Each row below holds a small network's activations on one input, seen along a few directions.
Each table varies a few parts of the input and shows all the possible inputs, shuffled.
Descriptions start from the smaller parts, as in this example, which fits no table here: one of 4 places along a line, together with either a single point or one of 11 places around a ring or (one of 3 separate values, together with one of 5 places around a ring).
Shared parts are said once, and a part with two or three values counts as separate values.
In the rows, zero is written as 128.

Other details of the inputs vary at random and push rows far along two fixed directions, the same in every table; ignore that.

Rows:
x1: [140 134  96 127 135 131 113 121 148 122 143 116 149 143 117 120]
x2: [142 126 133 125 134 145 112 125 139 127 130 132 135 122 140  98]
x3: [126 123 109 127 121 141 128 131 118 123 139 125 157 146 113 146]
x4: [122 125 155 130 122 122 132 130 119 136 115 127  93 118 145 129]
x5: [125 116 143 126 119 142 128 140 107 122 124 142 133 129 131 128]
x6: [108 150 135 130 150 127 141 111 112 124 160  89 120 100 128 101]
x7: [154 105 104 127 114 145 102 143 140 121 114 148 150 171 118 144]
x8: [118 121 169 125 129 108 146 138 116 132 107 151  96 109 132 134]
x9: [130 124 122 126 131 160 110 130 108 122 142 121 150 133 128 110]
x10: [131 117 121 128 129 160 113 134 108 114 142 122 148 139 123 116]
x11: [160 117 103 124 120 141  92 135 158 128 112 144 145 159 128 129]
x12: [120 117 131 126 121 156 126 136  99 117 140 135 155 130 126 124]
x13: [136 132 180 132 118  49 142 128 181 168  60 148  17 119 163 156]
x14: [139 135 144 129 121  86 132 120 175 152  99 138  82 120 150 137]
x15: [135 135  98 126 129 138 114 118 144 129 144 115 152 137 123 123]
x16: [129 121 108 128 123 140 128 133 118 122 139 126 156 147 110 144]
x17: [101 145 126 129 139 106 168 119 109 123 160 113 143 109 100 142]
x18: [143 100 127 122 115 174  94 150 111 119 110 154 152 154 131 128]
x19: [134 140  85 135 141 133 127 128 136  97 124 136 165 121 114 127]
x20: [135 138 135 130 129  87 135 117 172 143 114 129  94 122 140 131]
x21: [150 125 123 128 123 110 114 127 174 139 108 144 116 140 137 129]
x22: [106 152 135 128 144 130 147 100 121 131 167  92 130  87 139  95]
x23: [113 155 126 132 139  87 151 104 148 141 144  95  96 107 132 127]
x24: [118 119 137 122 126 153 129 136 100 120 136 142 154 121 122 123]
x25: [101 142 120 133 131 109 166 118 110 124 163 105 141 119 107 143]
x26: [125 116 131 127 124 150 127 139 101 116 137 135 150 131 122 123]
x27: [123 125 144 131 119  94 152 135 133 135 112 143 103 132 124 157]
x28: [139 127 120 125 139 155 105 127 127 120 139 120 142 130 131  98]
x29: [ 94 141 145 128 142 121 164 120  91 122 161 109 132  92 116 120]
x30: [139 127 123 126 138 153 111 123 135 120 144 126 151 126 132  93]
x31: [155 110 106 125 117 145  98 141 141 127 114 148 150 167 122 137]
x32: [157 109 124 123 129 166  83 144 133 119 112 148 145 153 131 107]
x33: [113 155 104 129 142 112 143 103 136 131 166  85 134 112 120 119]
x34: [135 135 100 127 129 136 118 115 152 129 147 121 159 133 124 120]
x35: [119 126 143 129 115 104 145 129 132 145 108 133  98 130 135 159]
x36: [125 115 132 127 127 148 128 140 102 112 137 137 148 134 119 123]
x37: [118 123 160 129 128 116 139 135 115 133 112 131  88 119 139 134]
x38: [129 121 112 129 125 133 130 134 122 121 135 128 147 149 110 146]
x39: [132 122 102 129 120 141 123 128 125 124 142 121 157 148 114 139]
x40: [130 127 104 127 123 140 120 124 128 130 143 121 156 145 120 133]
x41: [ 98 145 129 128 132 108 168 117 109 130 157 112 140 106 107 144]
x42: [100 145 125 129 136 109 168 118 107 128 160 111 145 107 103 142]
x43: [109 153 111 131 139 115 145 105 129 132 165  88 139 115 117 123]
x44: [138 129 122 125 136 158 111 121 130 120 147 123 157 121 134  94]
x45: [124 134 160 128 130 117 127 124 133 145 109 126  85 109 152 118]
x46: [125 124 161 128 120  82 153 138 141 146  93 157  84 123 127 160]
x47: [178  94 153 121 114 148  71 160 157 136  56 185  99 162 153 123]
x48: [131 123 123 127 134 156 111 131 111 119 141 121 145 135 127 110]
x49: [131 124 126 126 132 154 112 131 111 123 137 122 139 132 130 111]
x50: [148  99 126 123 118 170  95 153 112 117 111 154 150 156 127 126]
x51: [125 128 155 134 118  74 150 127 152 150  94 134  61 126 142 156]
x52: [110 146 125 132 134  99 152 112 130 137 147 100 110 119 125 136]
x53: [120 124 155 130 120 125 132 129 119 138 115 127  94 118 146 130]
x54: [112 153 112 132 144 109 146 107 133 127 162  89 131 118 115 123]
x55: [148 100 155 124 110 143 102 155 127 132  78 167 105 148 145 139]
x56: [150 103 116 126 110 140 114 150 132 123 108 164 153 165 115 151]
x57: [147  97 133 125 115 160 103 155 115 114 109 165 149 156 125 128]
x58: [124 127 135 131 114 105 139 125 139 145 114 128 101 132 136 151]
x59: [133 120 157 127 121 127 116 135 128 143  99 142  92 127 152 126]
x60: [124 118 129 127 129 154 121 137 102 116 137 126 142 135 122 123]
x61: [ 98 165  96 136 145 115 160 105 121 110 150 101 147  85 122 129]
x62: [140 108 135 126 104 123 123 146 138 136  94 166 125 154 130 158]
x63: [133 140  83 134 139 138 127 127 132 100 126 134 170 119 115 127]
x64: [106 151 138 130 145 128 141 110 111 130 157  90 120  97 132 104]
x65: [157 112 148 125 126 133 102 137 158 132  96 159 110 136 149 106]
x66: [133 132 103 127 128 140 115 121 138 129 142 118 157 142 119 126]
x67: [136 137 142 130 125  83 136 118 175 151 104 134  83 119 146 135]
x68: [153 105 125 123 126 164  89 147 124 118 112 150 143 157 131 114]
x69: [140 128 134 125 133 145 108 127 131 128 124 126 123 122 141 106]
x70: [122 125 184 132 121  84 145 131 136 149  85 137  38 109 160 139]
x71: [108 151 145 129 142 120 143 107 121 138 146  95 100  89 145 105]
x72: [ 94 142 145 127 141 122 164 119  89 124 161 108 133  89 117 120]
x73: [131 135 150 126 135 120 124 123 136 139 116 121  90 109 149 109]
x74: [131 118 120 127 127 162 113 134 106 116 142 121 150 136 124 116]
x75: [128 131 136 130 120 101 135 124 143 146 113 128 100 131 137 144]
x76: [ 93 142 148 126 138 122 164 119  91 125 157 110 129  88 121 122]
x77: [129 126 134 131 118 101 139 128 140 141 112 128  97 133 132 151]
x78: [138 131 102 128 132 137 114 124 139 124 141 117 153 144 116 125]
x79: [137 125 116 128 126 122 121 129 139 129 125 130 130 148 122 137]
x80: [127 121 115 127 116 133 135 135 120 123 134 137 155 145 113 147]
x81: [122 124 120 124 121 134 136 134 118 127 134 142 158 135 109 146]
x82: [106 161  97 138 149 108 159 110 127 107 145 106 142  91 118 126]
x83: [141 126 132 125 137 142 108 129 134 125 125 128 123 128 137 103]
x84: [150 103 110 126 115 147 106 148 132 121 112 154 153 170 114 150]
x85: [105 163  98 136 145 111 159 109 124 109 144 105 143  87 122 130]
Each input here is: one of 5 places along a line, together with either a single point or (one of 2 separate values, together with one of 8 places along a line).
Question: Changing only the place on the line of 5 turns x28 into x83. The same change can be made to x10. Which row results?
Answer: x70
Question: Changing only the place on the line of 5 turns x49 into x9. The same change can be made to x77. Which row results?
Answer: x39
Question: Changing only the place on the line of 5 turns x3 into x38. The same change can be made to x14. Which row results?
Answer: x20
Question: Which other rows does x73 become when the choice among 2 separate values takes its other values? List them by row number.
Answer: x33
Question: Which other rows does x55 become when the choice among 2 separate values takes its other values? List them by row number.
Answer: x3
Question: Which other rows does x62 become when the place on the line of 5 takes its other values? List them by row number.
Answer: x25, x27, x56, x80

Rows:
x86: [116 150 134 133 140  96 151 112 140 133 125 109  93  96 138 126]
x87: [106 146 127 130 140 135 140 112 109 122 151  97 126  99 134 112]
x88: [206  53 164 116  86 161  46 188 171 142  21 238 108 208 152 146]
x89: [ 99 162 138 134 148  95 160 104 123 133 145  90  94  85 135 120]
x90: [143 122  77 124 131 174  95 129 123 113 165 113 197 166 100 117]
x91: [161 115  59 123 131 195  84 140 135  90 146 156 243 161  97 110]
x92: [122 141 105 130 133 112 141 114 142 128 154 110 144 131 114 132]
x93: [127 125 106 126 127 158 114 123 116 124 158 105 159 145 119 121]
x94: [120 146 102 132 144 125 140 114 133 112 151 114 154 112 117 117]
x95: [114 146 162 134 134  87 150 118 137 142 104 118  61  94 156 126]
x96: [179  90 157 125  98 117  81 160 176 153  40 189  72 178 160 151]
x97: [107 153 124 133 135  90 158 104 138 142 154  86 102 110 126 135]
x98: [127 114  82 128 125 178 123 148  87  89 146 145 214 150  90 144]
x99: [127 127 153 129 128 126 127 131 120 132 109 132  96 112 148 118]
x100: [147 124 161 128 109  65 136 134 186 162  63 170  61 130 152 160]
x101: [119 129 121 128 131 147 128 120 105 127 164 100 146 132 121 117]
x102: [139 104 120 118 125 181 103 141 103 115 156 136 185 157 109 111]
x103: [ 92 137 123 133 123 103 174 124  97 127 155 108 135 123 102 165]
x104: [ 98 142 175 127 139 106 162 120 104 137 136 116  88  80 142 113]
x105: [110 136 172 129 134 107 149 125 117 137 118 128  83  91 146 118]
Question: Describe the family of inputs behind these rows.
Answer: one of 2 separate values, together with either a single point or one of 9 places along a line
Question: List by row number the other rows that have the choice among 2 separate values in common with x86.
Answer: x87, x89, x91, x94, x95, x98, x99, x104, x105
Question: Which other rows does x97 become when the choice among 2 separate values takes its other values? List them by row number.
Answer: x86
